[[122 116 124 109 126 136 137 127 117]
 [125 113 119 115 125 136 135 120 120]
 [126 116 126 111 130 131 134 124 127]
 [127 134 127 139 124 129 126 130 123]
 [125 111 120 102 134 133 136 117 127]
 [128 122 127 115 135 127 130 123 133]
 [126 130 122 132 128 131 128 123 124]]
Give the top-right entry.
A: 117
Give the entry just left of the centre entry.
A: 139
Give the 1st entry, reading row by row.
A: 122
Give the entry just right of 132.
A: 128
Give the last entry of the largest entry's row.
A: 123
The largest entry in the last row -> 132
Give the entry just right of 137.
A: 127
The last entry, reading row by row: 124
The entry directly below the centre entry: 134
The 2nd entry, reading row by row: 116
The 2nd largest entry: 137
The first entry in the row that holds the smallest entry: 125
The entry directly below 139 -> 102
The entry just left of the smallest entry: 120
The 3rd entry in reading order -> 124
The bottom-left entry: 126
Give the fourth entry, reading row by row.
A: 109
The entry directly below 137 is 135
Give the second entry on the diagonal from the top-right corner.
A: 120
Give the second-last entry, reading row by row.
A: 123
The smallest entry in the last row: 122
Give the entry directly above the largest entry.
A: 111
